A small network was shown many inputs. Here are its activations along a few directions, one row for each input.
In each table, some parts of the input vary, and every possible input appears once, in random order.
A made-up example of a description, with smaller parts first: line(4) and (point or line(9) or (values(2) and ring(5))).
Shared parts are said once, and a part with two or three values counts as separate values.

Other details of the inputs shift rows strongly along two fixed directions, in all tables alike. That doesn't count.

Rows:
row 1: [ 18.2   2.3  11.3  31.6   2.2 -25.9  45.9  18.7 -28.8 -28.6  -8.4  20.4]
row 2: [  9.1  14.6   6.3  13.6 -27.3 -18.4  50.8  16.3 -32.4  -7.6   1.9  17.2]
row 3: [-31.9  22.6 -11.7  -1.3 -18.1 -33.2 -20.4 -24.1  53.0 -20.9  -3.0 -24.9]
row 4: [  0.3 -27.1  12.2 -15.2  26.6  47.3 -27.5   5.6 -29.0  36.3   7.0  -3.0]
row 5: [ 10.0  12.0   1.8  13.4 -26.1 -20.0  51.7  14.1 -32.9  -7.1   2.9  18.9]
row 6: [ 17.7 -24.4  14.1 -12.1  19.2  51.4 -22.8   8.1 -16.6  42.8  12.6  -0.8]
row 7: [  5.2  18.0  20.4  21.9 -25.0 -15.8  53.4  12.8 -25.9  -4.6   4.4  16.2]
row 8: [ -4.5   1.7 -20.5   0.4  -6.5 -40.4 -36.7 -23.1  73.9 -35.4 -18.4 -19.2]
row 9: [-13.1  19.7  19.6  22.6 -14.5 -18.7  49.3  11.5 -34.0  -6.7  -1.8  13.9]
row 10: [ -3.5 -25.7  -4.0 -20.5  32.6  41.6 -23.0  16.6 -24.8  40.2   6.6   5.0]
row 11: [ 13.4 -18.9  12.9 -35.5  64.6  26.2 -23.3  -5.1 -30.5  29.6  -8.7   9.1]
row 12: [ 19.2 -30.8   1.3  -0.9  51.6  44.2 -18.9  19.1 -10.1  15.0   6.6   6.8]
row 13: [ -6.4 -17.6   2.7 -13.3  35.4  43.4 -24.0  18.8 -19.6  44.4   7.9   7.4]
row 14: [ -7.7  12.3 -24.1   1.6  -1.5 -21.0 -20.8 -18.5  64.1 -43.1  -6.6 -21.1]
row 15: [ -2.8  14.4   4.7  18.4 -20.5 -20.2  42.0   5.7 -46.9 -12.2  -3.1  14.1]
row 16: [ 16.2 -36.1   2.5 -14.6  38.9  45.8 -23.7  14.7  -9.1  24.6  -2.9  26.5]
row 17: [ -9.3  16.0   5.3  14.3 -16.8 -21.3  46.9  15.1 -40.4  -9.7  -4.2  15.2]
row 18: [ -7.9  12.9 -25.9   2.1 -10.5 -23.1 -14.8 -21.5  63.3 -38.6 -17.8 -14.3]
row 19: [ 11.8 -19.5   3.5 -14.6  25.2  46.5 -20.8  19.8 -11.1  47.0  14.0   9.4]
row 20: [-13.7  20.5 -11.0  -2.4 -28.1 -29.8 -16.6 -22.7  61.1 -18.3   3.1 -22.7]
row 21: [ -6.3  15.9  -9.1  -4.9 -36.7 -26.9 -22.9 -30.1  50.7 -25.5   0.9 -29.5]
row 22: [-20.4 -17.1 -13.0 -34.7  24.6  34.4 -95.4 -26.7  61.9  25.4   4.3 -43.2]
row 23: [ -3.7   8.5  10.3  18.1 -21.5 -19.8  45.9   0.1 -46.2 -12.4  -1.8  10.0]
row 24: [ -4.5  18.3 -20.8  -5.8 -35.5 -30.0 -24.3 -26.6  48.4 -24.3   0.5 -23.9]
row 25: [ 14.6   7.3  11.2  17.7 -32.2 -16.5  49.9   1.3 -38.1 -10.3   4.2  12.3]
Description of these inputs: point or ring(6) or (values(2) and ring(9)).
What sort of input is row 11?
Answer: point

Rows:
row 26: [ 17.0 -12.3   4.4   3.0   0.8  17.5  -1.0   4.1  -6.6   6.7   5.7   3.1]
row 27: [-18.2  30.2 -17.5   8.4 -18.9 -55.1   2.9 -21.6  47.3 -49.4 -14.3 -12.9]
row 28: [-28.9  12.5 -13.4 -12.7 -12.8 -11.7 -44.9 -23.1  53.7  -4.6   3.0 -32.7]
row 29: [  9.6 -11.8   6.0  -1.4  22.0   7.5  -1.7   0.8 -15.3  -0.3  -5.1   4.5]
row 30: [  8.8  -9.4   3.4  -4.6  22.0   6.1  -0.9   3.4 -12.9   3.0  -6.2   8.9]
row 31: [ -1.5  -8.9   4.4   3.8  25.3  11.4   1.3   8.6 -10.0   2.6  -3.9   8.2]
row 32: [  6.8 -10.1   3.0   8.6   3.4  19.1   1.8  13.7  -2.1  10.0   5.6   4.6]
row 33: [ 12.7  33.3  10.9  41.5 -54.1 -56.6  89.3   6.9 -32.4 -45.5  -6.3  24.8]
row 34: [ -8.0  -0.3   4.6  -6.7   1.8  12.5  -0.9   6.1 -16.3  19.9   6.5  -0.1]
row 35: [-19.2  11.0 -14.6 -21.6 -15.2 -14.6 -44.6 -29.8  51.1  -3.7   0.8 -31.6]
row 36: [ 9.6 -9.2 -0.5  3.0  3.5 17.0  2.7 13.3 -2.1 10.5  6.4  6.9]
row 37: [ -5.4  -2.2   2.7  -9.7  -0.3  10.9  -1.7   3.2 -17.8  20.2   4.8   1.4]
row 38: [ 12.2 -10.6  -1.7  -0.2   0.7  15.6   1.9  11.1  -4.0  10.2   4.6   8.8]
row 39: [ -0.3  -3.9   9.0  -6.7  -0.1  13.6  -4.2  -3.7 -20.3  17.0   5.3  -4.9]
row 40: [  4.9  -8.3  -0.9  -4.5  22.0   6.9   0.0   7.1 -12.4   3.4  -7.0  11.1]
Describe the family of inputs behind these rows.
Answer: values(3) and line(5)
Changing only the values(3) part turns row 34 into row 36. The same change can be made to row 37. Which row results?
Answer: row 38
Which other rows does row 28 become when the values(3) part takes its other values? List them by row number.
Answer: row 31, row 32

Rows:
row 41: [ 10.4 -13.9   3.3  14.2  62.6   5.7  22.4  27.6 -19.0 -12.4 -19.4  34.6]
row 42: [ 22.8  -2.9  -1.1  26.3  21.7 -28.4  15.3  -5.8  24.6 -58.1 -21.7   8.0]
row 43: [ 15.1 -18.6   4.6   8.7   4.1  21.8  11.0   5.7 -44.5   5.2   0.2   0.7]
row 44: [-14.0 -20.3 -11.3 -18.2  34.9  37.4 -28.3  12.3 -21.3  32.8  -0.7  -2.8]
row 45: [  9.2  14.9 -14.0 -11.5 -30.7 -31.1  11.1 -16.0   9.7 -12.2  -5.6   7.9]
row 46: [  3.7   6.7  -7.4   3.0 -21.9 -25.6   3.8 -20.7  -5.5 -33.1  -2.6 -12.3]
row 47: [ -5.5   9.0   5.5  29.9 -28.0 -14.0   5.2  -8.6   9.9 -25.3   2.3 -15.1]
row 48: [-17.7  22.2   4.3  -7.9  -6.7 -41.3   7.3 -13.9   1.4 -10.8 -10.2  -3.8]
row 49: [ -2.4  -0.7 -11.2 -29.0   1.9  23.7 -61.7 -10.0  73.3  24.9  14.4 -24.6]
row 50: [ 20.0  -7.2  30.6   1.4   8.8  17.0  15.0  -2.9 -35.9  15.9   3.8   2.6]
row 51: [ -6.8   8.4 -17.3  10.0 -38.1 -15.6  14.1   6.0  19.3 -18.6   0.5   2.8]
row 52: [ 23.9   3.1 -16.9  17.3  11.2 -30.0  21.8  10.9  38.0 -44.4 -18.4  23.9]
row 53: [  8.2  -8.2   7.9  11.5  -7.3  26.7  23.9  27.5 -15.0  28.3  18.6  15.2]
row 54: [-11.4   9.8  22.7   2.2  18.9  16.4  18.6  17.2 -29.7  26.2   6.8  10.7]
row 55: [-18.9  22.2  -6.9 -10.3  -7.9 -37.0   7.3 -20.5  -3.7 -15.1 -13.4   1.1]
row 56: [ -7.6   2.4  -1.8  19.4 -28.1 -14.5   7.7 -10.3   6.0 -32.0  -3.3 -12.9]
row 57: [ 25.1  -9.4  10.9 -13.1  -1.0   6.7  15.9  12.7 -29.4  27.2   4.1  21.4]
row 58: [  4.7  12.4 -23.1  -6.4 -32.2 -27.1  10.2  -4.2   7.7 -19.6   1.2   3.3]
row 59: [  1.7  11.1 -24.4   3.5 -34.3 -21.3  13.3   0.3  12.1 -16.2  -2.5  -1.5]
row 60: [-38.8 -11.2 -24.6 -23.8  17.7  19.7 -68.7  -9.3  51.6   9.1  -1.6 -27.8]
row 61: [ -9.1  -4.2  -2.8  -9.5  18.7   8.6  10.7  13.0 -49.1  12.4  -0.3  14.4]
row 62: [-11.3 -16.8  -4.1  -9.3   7.9  28.2 -66.1 -21.1  61.2  10.4  14.6 -43.1]
row 63: [ -0.6   4.7  11.0  -3.9  -2.0   7.5 -31.9 -21.1  37.2  -1.7   8.3 -29.1]
row 64: [ 21.0  -1.8  15.1  -8.2  -1.5  15.7  21.3  13.9 -22.5  30.4   7.4  19.0]
row 65: [-19.7  -0.7  14.3  12.2  14.8  19.5  20.3  22.4 -28.1  25.3  10.4   8.6]
row 66: [  9.5   9.1  12.9   0.6 -19.1 -33.8   5.0 -25.9   1.4 -21.9  -6.2 -12.8]
row 67: [ 18.4 -39.9   2.0 -39.0  39.7  52.0 -65.8 -20.5  -3.6  37.8   3.1 -13.2]
row 68: [ -7.2   6.3  21.9  -7.1  20.9   8.9  17.8   8.9 -35.8  27.1  -0.3  11.7]
row 69: [-18.0  -1.7   9.9  16.7  12.7  19.6  11.9  24.5 -33.4  20.2   4.3  12.1]
row 70: [ -4.6  15.0  -9.8  20.5 -37.9 -15.3  11.3   7.8  23.2 -11.8   6.0   0.8]
Describe the family of inputs behind these rows.
Answer: values(3) and (point or ring(9))
Changing only the values(3) part turns row 47 into row 69. The same change can be made to row 63. Which row results?
Answer: row 54
Which other rows does row 68 become when the values(3) part takes its other values? List them by row number.
Answer: row 50, row 64
Which other rows does row 55 become when the values(3) part takes its other values? List them by row number.
Answer: row 45, row 67
